These are the activations of a small neural network, seen along a few directions. Each row is one input.
In each table, some parts of the input vary, and every possible input appears once, in random order.
A made-up example of a description, with smaller parts first: one of 4 places along a line, together with either a single point or one of 9 places around a ring or (one of 3 separate values, together with one of 5 places around a ring).
Shared parts are said once, and a part with two or three values counts as separate values.

Other details of the inputs shift rows strongly along two fixed directions, in all tables alike. That doesn't count.

A family of inputs:
R1: [.05 .21 -.31 -.13 .28 -.09 -.13 .21 -.37 .05 -.54]
R2: [.14 .00 .54 .11 -.44 -.38 .15 -.31 .14 .19 .59]
R3: [-.06 -.48 -.31 .29 .04 .11 .03 -.31 -.08 -.13 -.08]
R4: [.33 .09 .38 .24 -.47 -.24 .01 -.04 .04 .10 .60]
R5: [-.47 -.68 -.08 .22 .38 -.10 .05 -.31 -.06 -.28 .09]
R6: [-.22 -.54 -.08 -.18 -.27 .48 .46 -.43 .35 -.25 .50]
R7: [.24 -.20 .45 .15 -.35 -.33 .02 -.22 .24 .17 .71]
R8: [-.11 -.55 .01 .43 -.08 .14 .23 -.47 .06 -.20 .24]
R9: [.21 .56 .06 -.28 -.01 -.01 -.31 .47 .08 .16 -.21]
R10: [-.16 -.13 -.29 -.12 .24 .30 -.08 -.01 .16 -.09 -.48]
R11: [-.09 .01 -.24 .11 .13 .05 -.12 .09 -.24 -.11 -.17]
R12: [.24 .70 .00 -.11 -.18 -.01 -.08 .28 -.21 .20 -.23]
R13: [.11 .22 .07 .14 -.16 -.04 -.03 .17 -.13 .01 .13]
R14: [.09 -.38 .07 .25 -.17 .09 -.03 -.26 .23 -.10 .32]
R15: [.26 .77 .18 -.16 -.26 .05 -.20 .41 .00 .18 .00]
R16: [.23 .43 .12 -.29 .00 -.12 -.11 .19 .04 .30 -.19]
R17: [-.29 -.74 .17 .32 .02 -.27 .11 -.47 .07 -.18 .50]
R18: [.10 .23 .14 .16 -.10 -.06 .01 .18 -.06 -.03 .13]
R19: [-.01 .05 .11 -.07 -.03 -.24 -.04 -.14 -.08 .11 -.01]
R20: [-.16 -.02 -.10 .10 .13 .31 -.02 .07 .06 -.16 -.11]
R21: [.23 .14 .48 .22 -.39 -.31 .22 -.19 .04 .15 .51]
R22: [-.16 -.59 -.31 .21 .09 .34 .04 -.45 .16 -.20 -.15]
R23: [-.17 -.54 .20 .27 .00 -.16 .19 -.48 .16 -.11 .31]
R24: [-.14 .13 -.33 -.05 .35 .36 -.15 .32 -.02 -.19 -.54]
R25: [.09 .20 -.16 -.22 .13 .16 -.20 .14 .15 .07 -.42]
R26: [.20 .57 -.08 -.14 -.10 .08 -.25 .48 -.08 .12 -.20]
R27: [.08 -.14 .41 .14 -.37 -.04 .01 -.23 .40 .03 .61]
R28: [-.05 .27 -.22 -.10 .17 .37 -.02 .21 -.01 -.06 -.52]
R29: [-.32 -.71 .07 .27 .23 -.19 .10 -.39 .08 -.24 .27]
R30: [.26 .10 .50 .22 -.54 -.36 .20 -.28 -.02 .20 .63]
R31: [.12 .61 -.03 -.42 -.39 .28 .40 .34 -.20 .04 .22]
R32: [-.14 -.19 -.63 -.04 .34 .39 -.15 .05 -.07 -.15 -.71]
R33: [-.27 -.84 -.12 .24 .40 .06 .07 -.35 .23 -.23 .05]
R34: [.03 -.18 -.09 -.08 .30 -.10 -.17 .13 .02 .05 -.16]
R35: [-.34 -.80 -.15 .24 .18 .35 .13 -.53 .34 -.29 -.02]
R36: [.00 -.05 -.19 -.10 .05 .16 -.13 -.05 .19 .04 -.26]
R37: [.22 .68 .26 -.26 -.17 .08 -.05 .32 .24 .21 -.16]
R38: [-.11 -.16 -.26 -.12 .35 -.11 -.13 .00 -.17 -.05 -.46]
R39: [.12 .68 -.08 -.54 -.35 .45 .28 .43 .00 .06 .05]
R40: [-.30 -.94 -.22 .24 .40 .08 .06 -.39 .16 -.22 .03]
R41: [.03 -.41 .43 .21 -.18 -.18 .13 -.30 .28 .02 .66]
R42: [-.03 -.55 .15 .22 .02 -.01 .18 -.41 .31 -.04 .23]
R43: [.28 .69 .37 -.26 -.14 -.11 .02 .33 .06 .33 -.03]
R44: [.11 .46 .00 -.07 -.07 .17 -.12 .35 .01 .04 -.13]
R45: [-.35 .02 -.40 -.56 .23 .18 .28 .18 -.29 -.14 -.26]
R46: [.00 .25 -.33 -.13 .14 .34 -.07 .23 -.03 -.03 -.59]
R47: [-.02 .21 -.33 -.01 .17 .18 -.02 .19 -.25 -.03 -.52]
R48: [-.25 -.05 -.11 -.10 .33 -.04 .03 .00 -.15 -.09 -.36]
R49: [.16 .60 .03 -.14 -.04 -.35 -.21 .47 -.40 .20 -.08]
R50: [.02 -.07 -.20 .05 .10 -.17 -.02 -.06 -.28 .06 -.19]
R51: [-.26 -.71 -.10 .20 .11 .19 -.07 -.44 .30 -.24 .20]
R52: [-.33 -.07 -.44 .02 .63 .02 -.11 .24 -.37 -.21 -.60]
R53: [-.21 -.09 -.27 .04 .32 .05 .07 -.02 -.32 -.13 -.42]
R54: [-.06 -.01 .02 .13 .01 -.26 -.06 .00 -.29 .01 .14]
R55: [.33 .87 .23 -.10 -.24 -.06 .02 .42 -.11 .23 -.11]
R56: [.06 .06 -.33 -.26 .42 .04 -.19 .26 -.09 .10 -.66]
R57: [.32 .47 -.05 -.08 -.13 -.03 -.10 .24 -.17 .16 -.23]
R58: [.27 .20 .40 .13 -.46 -.36 .12 -.23 -.08 .21 .48]
R59: [.10 .04 .53 .28 -.38 -.36 .17 -.19 -.03 .09 .78]
R60: [.18 .62 .29 .04 -.26 -.07 .00 .33 -.13 .11 .21]
R61: [.18 .45 .23 -.23 -.03 -.20 -.18 .31 .02 .26 .05]
R62: [-.14 -.19 -.27 -.10 .19 .28 -.12 -.15 .19 -.09 -.38]
R63: [.14 -.09 .45 .09 -.27 -.49 -.05 -.15 .05 .11 .60]
R64: [.32 -.03 .41 .04 -.40 -.27 .06 -.22 .28 .30 .50]
R65: [.19 -.17 .33 .24 -.29 -.40 .03 -.21 -.05 .06 .60]
R66: [.25 .38 .14 .10 -.31 -.18 -.10 .23 -.15 .12 .26]
R67: [.08 .48 .11 -.05 -.02 -.28 -.08 .35 -.34 .12 -.01]
R68: [-.24 .02 -.26 -.14 .42 .30 -.20 .26 .11 -.19 -.49]
R69: [-.39 -.26 -.63 -.31 .31 .34 .33 .05 -.40 -.27 -.30]
R70: [-.24 -.33 -.53 -.16 .64 .24 -.06 .06 -.06 -.09 -.79]
R71: [-.15 .02 -.38 -.60 .20 .34 .29 .25 -.08 -.02 -.24]
R72: [.22 .06 .42 .07 -.45 -.14 -.08 -.08 .33 .14 .60]
R73: [-.23 -.47 .10 .19 .02 .20 .03 -.30 .32 -.21 .28]
R74: [.11 .80 .31 -.29 -.08 -.41 -.23 .45 -.24 .25 .04]
R75: [-.07 -.71 -.26 .26 .06 .26 .02 -.46 .22 -.21 -.05]
R76: [-.04 .19 -.30 -.09 .23 .35 -.05 .22 .02 -.07 -.60]
R77: [.25 .20 .45 -.01 -.41 -.44 .03 -.13 .05 .25 .45]
R78: [-.33 -.67 -.17 .21 .27 -.19 -.07 -.27 -.10 -.20 .08]
Each input here is: one of 6 places around a ring, together with either a single point or (one of 2 separate values, together with one of 6 places along a line).
The inputs of R3 and R77 match in every part but the place on the ring of 6. If R8 is changed in the same way as R3 into R77, which row does it become? -> R48
Change only the place on the line of 6 in R59. List by row number the other rows that result. -> R49, R52, R54, R65, R67
Start at R78 and move only the place on the ring of 6, one step at a time. The first step leads to R7. Which rows follow, in order? -> R72, R26, R66, R49
Change only the choice among 2 separate values in R9. List by row number the other rows that result. -> R25
List by row number the other rows that have the place on the ring of 6 in common with R41. -> R7, R16, R33, R34, R40, R42, R43, R56, R61, R64, R70, R71

A family of inputs:
R79: [-.16 -.44 .07 .14 -.04 .04 .05 -.32 .29 -.06 .29]
R80: [.10 -.09 .24 .15 .08 -.08 .11 .13 .08 .02 .23]
R81: [.28 .62 .07 .14 -.07 -.05 -.34 .35 -.13 .13 -.24]
R82: [-.06 .03 .16 .14 -.23 .05 .14 -.14 .05 -.10 .30]
R83: [.28 .15 .34 .23 -.35 -.33 .07 -.07 -.10 .27 .25]
R84: [.06 .22 .02 -.20 .04 .03 -.10 .18 .12 .05 -.33]
R85: [-.26 -.29 .03 .06 .17 .08 .04 -.17 .15 -.07 .03]
R86: [.02 .49 .09 -.10 -.17 .05 .04 .19 -.08 .00 .00]
R87: [-.16 -.17 -.33 -.12 .30 .13 -.10 .01 .11 -.13 -.51]
R88: [.05 .05 .22 .30 -.13 -.20 -.30 -.06 .06 .00 .28]
R89: [-.17 -.15 -.15 .09 .26 .24 .06 -.05 .04 -.10 -.32]
R90: [.01 .14 -.24 -.09 .12 .09 .03 .13 -.21 -.02 -.28]
R91: [-.14 .31 .00 -.17 .06 .04 -.04 .21 -.06 -.05 -.15]
R92: [.16 .24 .31 .06 -.48 -.01 .10 -.04 .10 .06 .46]
R93: [-.25 -.37 -.21 .15 .30 -.16 -.09 -.12 -.22 -.01 -.22]
R94: [-.25 -.42 .06 .04 .12 -.06 .10 -.33 .03 -.04 .16]
R95: [.10 -.36 .02 .15 -.07 .02 .14 -.30 .10 .04 .20]
R96: [.26 .34 .08 -.12 -.14 .12 -.07 .22 .12 .19 -.04]
R97: [.02 -.46 -.15 .07 .09 .10 .05 -.22 .05 -.02 -.01]
R98: [.06 .51 .08 -.27 .02 -.04 -.11 .25 .04 .10 -.35]
R99: [-.27 .02 -.37 -.16 .27 .19 -.12 .17 -.08 -.15 -.37]
R100: [-.03 -.40 .02 .52 -.09 -.02 -.17 -.35 .05 -.21 .27]
R101: [.12 .42 -.01 -.11 .00 .12 -.04 .24 .05 .16 -.26]
R102: [-.21 -.49 .05 .15 .03 .10 .04 -.33 .23 -.06 .19]
R103: [-.21 -.34 .00 .11 -.05 .11 .03 -.24 .11 -.14 .20]
R104: [.25 .33 .02 -.33 -.04 -.14 -.13 .23 .00 .19 -.17]
R105: [-.12 .13 -.14 -.21 .15 -.01 -.07 .17 -.22 -.01 -.21]
R106: [-.17 -.28 -.29 -.07 .16 .22 -.12 .04 .04 -.18 -.14]
R107: [.21 .02 .08 .07 -.26 -.02 .15 -.11 .00 .09 .29]
R108: [.36 .19 .40 -.08 -.43 -.30 .06 -.11 .19 .25 .44]
R109: [.03 .37 -.17 -.22 .02 .00 .00 .27 -.26 .01 -.19]
R110: [.20 .47 .00 .13 .15 -.02 -.37 .27 -.09 .15 -.41]
R111: [.01 -.21 .10 .10 -.22 -.04 .18 -.25 -.04 -.06 .36]
R112: [.15 .37 .02 -.09 .01 -.35 -.15 .20 -.20 .22 -.34]
R113: [-.18 -.24 -.22 .23 .43 .00 -.40 -.03 .01 -.09 -.33]
R114: [-.09 -.11 -.38 -.06 .15 .12 .02 .04 -.21 -.11 -.19]
R115: [-.29 -.54 -.07 .16 .32 -.02 .02 .01 .00 -.29 .19]
R116: [.32 .25 .34 -.06 -.52 -.17 .07 .04 .00 .16 .55]
R117: [.17 .07 .38 -.01 -.05 -.28 .01 .19 .16 .06 .30]
R118: [.03 -.25 .10 .33 -.28 -.24 .11 -.25 -.18 -.04 .36]
R119: [-.24 -.06 -.36 .01 .31 -.12 -.16 .15 -.41 -.09 -.40]
R120: [.28 .54 -.05 -.27 -.08 .02 -.07 .40 -.19 .17 -.18]
R121: [-.10 .49 .02 -.22 .06 .04 -.08 .33 -.10 .01 -.18]
R122: [.07 -.07 .30 -.03 -.22 -.22 .09 -.17 .13 .15 .44]
R123: [.11 .25 -.17 .08 .01 -.12 -.03 .22 -.36 .08 -.31]
R124: [.11 .13 .28 -.11 -.11 -.22 .06 -.08 .07 .10 .13]
R125: [-.31 -.47 .02 .12 .15 .10 .06 -.34 .18 -.14 .09]
R126: [-.09 -.19 -.25 -.20 .25 .04 -.12 .09 -.05 .03 -.20]
R127: [-.08 -.25 .08 .19 -.01 .12 .14 -.28 .17 -.06 .06]
R128: [-.21 -.10 -.36 -.09 .23 .23 -.10 .11 -.02 -.15 -.27]
R129: [-.22 -.57 -.22 .10 .21 .20 -.02 -.25 .21 -.12 .00]
R130: [-.13 -.23 -.37 -.03 .37 .16 .03 -.04 -.11 -.07 -.45]
R131: [-.12 -.24 -.09 .16 -.14 .14 .10 -.21 .08 -.17 .20]
R132: [-.12 -.36 -.35 -.04 .27 .18 -.10 -.08 .16 -.15 -.39]
R133: [.12 -.33 .25 .41 -.11 -.25 -.23 -.39 .28 -.02 .24]
R134: [-.02 -.45 -.13 .22 .02 .22 .10 -.30 .24 -.05 .04]
R135: [-.39 -.36 -.36 -.04 .74 .12 -.14 .30 -.12 -.20 -.43]
R136: [.14 .26 .51 -.09 -.27 -.27 .10 -.04 .08 .22 .47]
R137: [-.12 -.36 -.08 .11 .17 .06 .19 -.30 -.01 -.07 -.06]
R138: [.05 -.27 -.10 .13 -.12 .23 .05 -.15 .14 -.07 .13]
R139: [-.20 -.28 -.19 -.11 .31 -.02 .01 -.15 -.05 -.12 -.34]
R140: [.14 .44 .09 -.12 -.08 -.04 .12 .19 -.17 .09 -.03]
R141: [-.03 -.20 .13 .17 .00 -.07 .10 .12 -.03 -.20 .38]
R142: [.07 -.07 .37 .07 -.22 -.12 .07 -.22 .28 .00 .27]
R143: [.30 .26 .24 .09 -.47 .04 .12 -.02 .18 .14 .40]
R144: [.16 .55 .04 -.36 .01 -.10 -.13 .38 -.11 .27 -.14]
R145: [.10 .12 .20 .04 -.22 -.07 .20 -.14 -.07 .03 .24]
R146: [-.16 -.31 -.23 -.08 .23 .21 -.13 .01 .13 -.06 -.17]
R147: [-.04 .04 .09 .02 -.17 -.07 .18 -.13 -.13 -.06 .22]
R148: [-.24 -.43 -.20 .02 .11 -.01 .07 -.24 -.06 -.17 .10]
R149: [.11 .47 -.06 -.13 -.05 .19 -.02 .31 -.09 .04 -.29]
R150: [.29 .14 .39 .04 -.33 -.14 .15 -.14 .09 .21 .39]
R151: [-.14 .03 -.47 -.07 .21 .31 -.06 .19 -.11 -.15 -.39]
R152: [.25 .50 .03 -.35 -.08 .00 -.21 .40 .11 .17 -.27]
R153: [-.35 -.17 -.32 -.13 .36 .07 .00 -.01 -.24 -.19 -.33]
R154: [.10 .24 .26 -.01 -.28 -.15 .17 -.02 -.09 .04 .35]
R155: [-.05 -.08 .01 .17 -.06 .15 .17 -.14 .07 -.13 .05]
R156: [.07 .40 .01 -.18 .15 .01 .04 .23 -.17 .14 -.31]
R157: [.18 .52 .12 -.08 .07 -.06 -.01 .59 -.14 .06 -.06]
R158: [.10 .23 .00 -.27 .08 -.11 -.08 .17 -.05 .11 -.33]
R159: [.00 -.20 .26 .00 -.13 -.15 .08 -.23 .09 .12 .38]
R160: [.10 .44 -.09 -.08 -.08 .16 -.02 .27 -.03 .05 -.22]
R161: [.21 .50 .09 -.32 -.07 -.22 -.07 .24 -.02 .22 -.18]
R162: [.14 -.07 .24 .15 -.23 .08 .13 -.17 .24 .08 .23]
R163: [.21 .42 .07 -.14 -.13 -.01 .07 .19 -.16 .13 -.04]
R164: [-.13 -.45 -.11 .07 .00 -.02 .07 -.28 .00 -.12 .25]
R165: [.12 .12 .32 .18 -.40 .01 .20 -.19 .15 .01 .42]
R166: [-.19 -.22 -.39 -.18 .31 .11 -.12 .09 -.17 -.13 -.29]
R167: [-.14 -.26 .11 .06 -.06 -.11 .13 -.26 -.01 -.10 .33]
R168: [.03 -.17 -.11 .05 -.14 .18 .00 -.04 .08 -.12 .16]
Describe the family of inputs behind these rows. -> one of 6 places around a ring, together with either one of 3 separate values or (one of 2 separate values, together with one of 6 places along a line)
The inputs of R132 and R151 match in every part but the place on the ring of 6. If R84 is changed in the same way as R132 into R151, which row does it become? -> R92
The inputs of R83 and R112 match in every part but the place on the ring of 6. If R150 is changed in the same way as R83 into R112, which row does it become? -> R158
The inputs of R162 and R103 match in every part but the place on the ring of 6. If R134 is changed in the same way as R162 into R103, which row does it become? -> R128
Start at R90 and move only the place on the ring of 6, one step at a time. The first step leads to R109. Which rows follow, in order? -> R148, R122, R161, R130
Change only the place on the line of 6 in R109. List by row number the other rows that result. -> R111, R114, R116, R147, R154
Change only the place on the ring of 6 in R116. List by row number the other rows that result. -> R97, R104, R120, R126, R166
Change only the place on the line of 6 in R149. List by row number the other rows that result. -> R138, R143, R155, R160, R165
Change only the choice among 2 separate values in R85. List by row number the other rows that result. -> R136

A family of inputs:
R169: [.27 .13 .55 .16 -.43 -.53 .06 -.18 -.02 .23 .64]
R170: [.38 .70 .32 -.17 -.35 -.10 -.07 .31 .07 .29 .10]
R171: [-.08 -.47 -.02 .16 .01 .12 .06 -.33 .19 -.12 .12]
R172: [.08 .52 -.04 -.17 -.01 .04 -.04 .34 -.16 .09 -.24]
R173: [-.10 -.02 -.29 -.10 .25 .19 -.11 .11 -.01 -.06 -.41]
R174: [.06 .01 .25 -.03 -.24 -.09 .09 -.09 .12 .06 .38]
R175: [-.20 -.44 -.26 .10 .27 .20 .00 -.19 .08 -.17 -.26]
R176: [-.21 -.23 -.17 -.08 .24 .11 .05 -.04 -.03 -.11 -.17]
R177: [-.25 -.11 -.40 -.19 .44 .18 -.05 .15 -.13 -.14 -.49]
R178: [.10 .53 -.05 -.18 -.02 .04 -.06 .35 -.16 .08 -.23]
R179: [.06 .44 -.11 -.16 .02 .07 -.08 .33 -.18 .05 -.27]
R180: [-.06 -.49 .15 .39 .05 -.26 -.09 -.32 .05 -.07 .29]
R181: [-.04 -.39 -.03 .25 -.12 .07 .14 -.29 .06 -.13 .25]
R182: [-.01 -.18 .10 .01 -.12 -.03 .10 -.16 .12 -.02 .28]
Describe the family of inputs behind these rows. -> either one of 2 separate values or (one of 3 separate values, together with one of 4 places along a line)
List by row number the other inputs of the same sort as R169. -> R180
